A small network was shown many inputs. Here are its activations along a few directions, one row for each input.
Each table varies a few parts of the input and shows all the possible inputs, shuffled.
Descriptions start from the smaller parts, as in this example, which fits no table here: one of 4 places along a line, together with either a single point or (one of 2 separate values, together with one of 5 places around a ring) or one of 11 places along a line.
Shared parts are said once, and a part with two or three values counts as separate values.
In the rows, zero is written as 128.

Other details of the inputs shift rows strongly along three fixed directions, in all tables alike. That doesn't count.

Table:
R1: [128 139 127 138 145 128 139  82 132 136 128]
R2: [114 141 149 152 146 108 128  98 139 134 135]
R3: [106 118 104 141 116 152  97 132 155 144 153]
R4: [ 86 122 130 127 116 144 142 158 142 136 136]
R5: [140 145 132 127 154 114 157 126 118 157 140]
R6: [107 148 151 139 157 117 147 123 116 139 130]
R7: [129  68 127  94 118  79 127 101  25  62 180]
R8: [106 137  98 145 114 155 129 157 132 132 146]
R9: [111 135 121 135 103 165 111 140 142 144 156]
R10: [148 143 140 134 153 127 120 131  87 126 120]
R11: [168 143 117  79  77 144  76 173 169  60  50]
R12: [115 147 162 143 143 119 132 103 130 140 137]
R13: [145  57 126 108 161 118 134 107  65  57 171]
R14: [169 121 145 126 103 133  87 144 117 109  86]
R15: [ 87 115 128 136 109 142 147 158 142 136 130]
R16: [111 123 122 138  97 164 114 139 140 150 148]
R17: [136 150 132 163 137 129 122 100 118 144 138]
R18: [142 126 131 137 142 112 165 126 116 164 126]
R19: [123 150 138 131 148 106 120 141 137 115  92]
R20: [123 123 108 126 106 133 129 136 169 143 161]
R21: [ 82 133 100 108  73 115 115 110 133 145 144]
R22: [157 148 127  86 118 137 111 162 137 106  39]
R23: [162 138 128 128 149  98 145 131 112 121 124]
R24: [108  48 101 126 124 152 116 151  88  79 217]
R25: [160 131 126 124 155  95 138 129 115 124 124]
R26: [106 118 109 142 106 161 134 159 125 149 134]
R27: [169 124 129  78  70 149  81 174 161  77  37]
R28: [127 156 147 148 160  99 141 120 116 121 105]
R29: [149 133 148 120 135 130 132  94 117 129 101]
R30: [140 137 127 124 152 121 115  90 142 132  97]
R31: [125 130 110 129  99 135 137 138 165 138 161]
R32: [103 131  97 141 121 152 121 155 136 137 146]
R33: [124 117 122 119  97 143 137 141 159 155 155]
R34: [127 139 133 148 149 135 138 123  97 159 125]
R35: [140 148 125 129 166 115 144 102 112 126  98]
R36: [110 129 108 144 106 155 106 135 151 139 154]
R37: [158 147 133 112 138 111 137 148 131 152  89]
R38: [ 86 116 124 135 120 134 111 131 172 130 149]
R39: [164 149 147 120 136 110 127 117 133 143 122]
R40: [171  64 151  83 109 138 106 127  77  25 161]
R41: [123 148 117 138 152 129 161 104 115 131 121]
R42: [136 135 170 150 138 105 131 102 122 138 100]
R43: [141 138 130 123 139 131 149 122 115 136  75]
R44: [102 131 134 144 170 104 134 116 129 138 126]
R45: [138 140 159 144 138 102 121 107 124 103 121]
R46: [119 113 104 122 116 130 120 134 173 149 160]
R47: [112 114  93 118 131 128 136 154 159 147 151]
R48: [150 125 142 141 128 113 150 105 130 165 133]
R49: [122 147 129 125 156 137 158 107 110 141 123]
R50: [ 92 121 141 131 101 146 127 138 157 137 144]
Each input here is: one of 2 separate values, together with either a single point or (one of 4 separate values, together with one of 6 places along a line).
The inputs of R36 and R32 match in every part but the choice among 2 separate values. If R45 is changed in the same way as R36 into R32, which row does it become?
> R28
The inputs of R40 and R49 match in every part but the choice among 2 separate values. If R46 is changed in the same way as R40 into R49, which row does it become?
> R47
Change only the choice among 2 separate values in R17. List by row number the other rows that result.
> R8
Change only the choice among 4 separate values in R49. List by row number the other rows that result.
> R5, R6, R10

Table:
R51: [ 51 116 126 132 103 171 137 139 174 130 158]
R52: [109  89 121 105  86 139 108 169 152  46 132]
R53: [141 136 163  91 115  87  76 140 122  70  59]
R54: [190 125 148  92 128  89 118 168 139  80  67]
R55: [139 143 131 119 128 105 158 129 131 159 131]
R56: [108 153 154 166 150 137 113 117 116 166  99]
R57: [103 139  95 118 143 122 145 112 154 162 124]
R58: [147 160 141 133 148  99  92 140 137 112  60]
R59: [ 95 127 134 132 137 109 123  97 137 139 110]
R60: [142 123 122 124 136  96 133 164 142 136 124]
R61: [126 113 129 149  56 162  76  96 218 164 213]
R62: [173 144 138  72 130 102  92 149 118  79  71]
R63: [116 146 123 140 180 116 142 112 123 159 141]
R64: [123 153 126 118 139 131 138 115 117 149 126]
R65: [123 123 144 159 173 110 194  61  65 174 202]
R66: [173 122 160 122 177  75 156  82  61 117 147]
R67: [158 133 133 118 103 133 142 151 114 150 117]
R68: [177 111 162 126 155  91 120  90  34  63 146]
R69: [149 145 148 153  97 119  79  65 212 176 173]
R70: [129 152 127 124 132 143 138 118 107 156 122]
R71: [145 137 132 119 135 157 129 138 122 122 104]
R72: [108 130 147 131 141 120  97 139 134 116 107]
R73: [ 69 175 155 182 166 144 166  70 145 204 122]
R74: [126 100 105 113  95 154  86 191 126  66 146]
R75: [184  95 168 116 180 109 134  95  50  63 140]
R76: [104  98  97 127  73 177 117 150 137 117 138]
R77: [ 85 115 110 112  78 147 120 153 151 101 152]
R78: [166 122 137 102 105 117 131 156 114 118 118]
R79: [154 170 117 124 148 138 125 112 129 176  62]
R80: [126  55 145 133 101 142 134 112  44  60 210]
R81: [136 130 127 114 138 115 144 143 149 117 116]
R82: [162 110 155 152 169  95 137  59  57 109 126]
R83: [121  99 103 106 101 142  88 189 136  61 148]
R84: [157 158 118 121 143  86 146 123 156 176  70]
R85: [129 137 123 109 116 100 109 137 121  85 118]
R86: [121 155 125 116 154 118 137 126 156 131  97]
R87: [156  80 133 129 173  98 170  75  66 122 188]
R88: [122 148 123 137 138 149 161 131 151 163 128]
R89: [137  96 144 160 200  93 176  80  62 142 210]
R90: [139 179 113 132 150 109 120 105 147 154  68]
R91: [159 163 140 101 158 116 116 133 144 111  62]
R92: [121 147 113 144 144 138 142 146 142 174 134]
R93: [140 109 155 179 174 129 210  72  71 178 195]
R94: [165 136 153 107 127 111  94 143 132  58  58]
R95: [192  86 185 176 122 114  94  22 105 138 231]
R96: [ 96 111 105 123 101 159 171 164 177 150 172]
R97: [ 61 115 129 146  91 195 135 144 155 141 153]
R98: [134 143 110 147 129 145 130 108 111 150 115]
R99: [125  46 112 119 128 112 135 107  70  50 215]
R100: [175 134 147 128 122 123  73 162 104  81  58]
R101: [ 81 128  90 155 101 182 125 166 143 148 171]
R102: [129 177 121 128 174  95 117 132 151 158  76]
R103: [157 120 134 102 135 125 134 150 135  96 115]
R104: [185 154 150 116 136 116 132 151 138 130  62]
R105: [ 85  94 114 114  84 169 108 146 147 115 139]
R106: [164 122 120 103 144  91 131 124 124 120  98]
R107: [ 81 113  87 128 115 140 145 173 170 151 177]
R108: [191 151 141 129 136 116 114 168 119 149  65]
R109: [ 54 125 100 130  84 140 139 138 165 132 165]
R110: [143 147 129 129 124 136 149 126 109 164 125]
R111: [110 104 104  96  78 125 144 177 157 123 161]
R112: [100 110  98 137 101 160 150 181 159 166 177]
R113: [ 68 102 130 117  96 151 118 153 167  92 143]
R114: [131  59 138 133 130 146 141 118  64  44 216]
R115: [ 86 153 144 146 110 152 127 114 126 167 117]
R116: [155 138 115 115 131 110 147 132 149 164  98]
R117: [125 160 126 144 122 139 131 115 105 145 123]
R118: [152 130 114 131 132 142 148 119 115 168 117]
R119: [166  82 139 106  49 120  39 123 204  79 185]
R120: [ 70 179 146 160 137 135 145  87 141 200 116]
R121: [153 126 118 128 130 124 155 123 127 169 121]
R122: [163 137 134 126 155 132 107 143  96 124 100]
R123: [108  77 121  88  83 148  89 158 140  68 129]
R124: [109 162 114 145 162 139 136 128 139 179 124]
R125: [152 153 133 133 135 149 146 139 135 154  94]
R126: [ 90  93 115 121  77 181 107 149 136 121 136]
R127: [109 130 148 139 133 135  98 141 126 123 110]
R128: [ 77 165 145 139 132 122 133 100 145 167 115]
R129: [147 125 126  93 119  97 126 148 125 103 119]
R130: [112 152 136 142 121 126 132 107 119 139 118]
R131: [122  61 139 138 149 129 156  98  65  53 230]
R132: [128 156 117 156 148 144 147 139 131 193 123]
R133: [ 87  96  92 115  85 139 120 145 161 102 143]
R134: [145 131 113 125 138 131 148 117 125 161 120]
R135: [128 144 110 140 135 133 130 106 121 143 119]
R136: [133  82  93  70  97 150 105 168 140  75 138]
R137: [144 129 111 105 134 138 121 126 125 130 105]
R138: [ 92 157 105 154 147 114 127 133 151 148 134]
R139: [ 70 111  87 131  92 159 138 131 168 140 158]
R140: [ 87 177 133 177 148 145 162  90 154 185 114]
R141: [ 89 135 144 148 152 106 113 121 136 136 119]
R142: [ 95 110  95 130 108 147 152 179 169 162 179]
R143: [157 132 141 116 133  86  75 158 127  66  63]
R144: [126 102 148 155 178  95 161  73  72  86 187]
R145: [152 137 154 144 130 138 120 120 107 102  86]
R146: [118 163 120 106 139 104 129 124 142 141 102]
R147: [166 137 118 128 119 135 145 136 129 176  92]
R148: [114 161 122 131 134 115 133 111 125 134 129]
R149: [140 146 131 140 125 154 122 136 120 112 105]
R150: [169 135 146 121 128 112  73 160 114  74  62]
The inputs of R130 and R77 match in every part but one. If R127 is changed in the same way as R130 into R77, which row does it become?
> R72
The inputs of R86 and R75 match in every part but one. If R54 is changed in the same way as R86 into R75, which row does it become?
> R104
The inputs of R116 and R147 match in every part but one. If R94 is changed in the same way as R116 into R147, which row does it become?
> R145
What is each input in this table made of?
> one of 4 places along a line, together with either a single point or (one of 4 separate values, together with one of 6 places along a line)
Start at R78 and move only the place on the line of 6, one step at a time. The first step leads to R65. Which rows follow, in order?
> R64, R68, R130, R120
Change only the choice among 4 separate values in R107. List by row number the other rows that result.
> R81, R106, R129
Change only the place on the line of 4 in R122. List by row number the other rows that result.
> R63, R102, R124
Change only the place on the line of 6 in R85. List by row number the other rows that result.
> R53, R109, R111, R129, R146

Table:
R151: [ 95  94 147 157 137 141 159 103 133 146 203]
R152: [ 71 107 102 147 139 128 158 116 119 153 180]
R153: [111 178  96 127 131 149 122 134 174 180  56]
R154: [ 99  92 102 110  84 171 129 138 176 125 176]
R155: [207 114 138 138 175  90 112 121  80 116 144]
R156: [107 193 104 117 132 118 145 156 183 173  68]
R157: [141 125  95  78  89 159 117 192 166  93  80]
R158: [105  94 127 132 110 145 142 118  91 123 202]
R159: [ 49 163  95 172 127 157 177 108 151 240 153]
R160: [146 115 146 133 117 131 103 142 128  83 121]
R161: [137 131 140 125 142 132 146 155 123 113 109]
R162: [153 127 153 123 164  82 107  96  77  91 128]
R163: [143 133 138 133 101 122 109 122 119 125 119]
R164: [145 138 159 154 183 107 129 102  87 132  96]
R165: [164 148 154 132 160  96 161 108  79 143 100]
R166: [151 177 145 161 172 106 136  53 125 168  94]
R167: [127 143 124 129 118 110 106 128 149 118 109]
R168: [104  56 127 115 103 126 135 129 121  86 220]
R169: [159 101 150 101  97 117 107 143 123 105 118]
R170: [138 122 144 122 126 138  99 149 116  86 121]
R171: [137 136 101  85  82 164  87 175 168  90  91]
What is each input in this table made of?
> either a single point or (one of 4 separate values, together with one of 5 places along a line)
Change only the choice among 4 separate values in R164. List by row number the other rows that result.
> R152, R153, R159
Start at R165 and move only the place on the line of 5, one step at a time. The first step leads to R159. Which rows follow, in order?
> R158, R163, R169
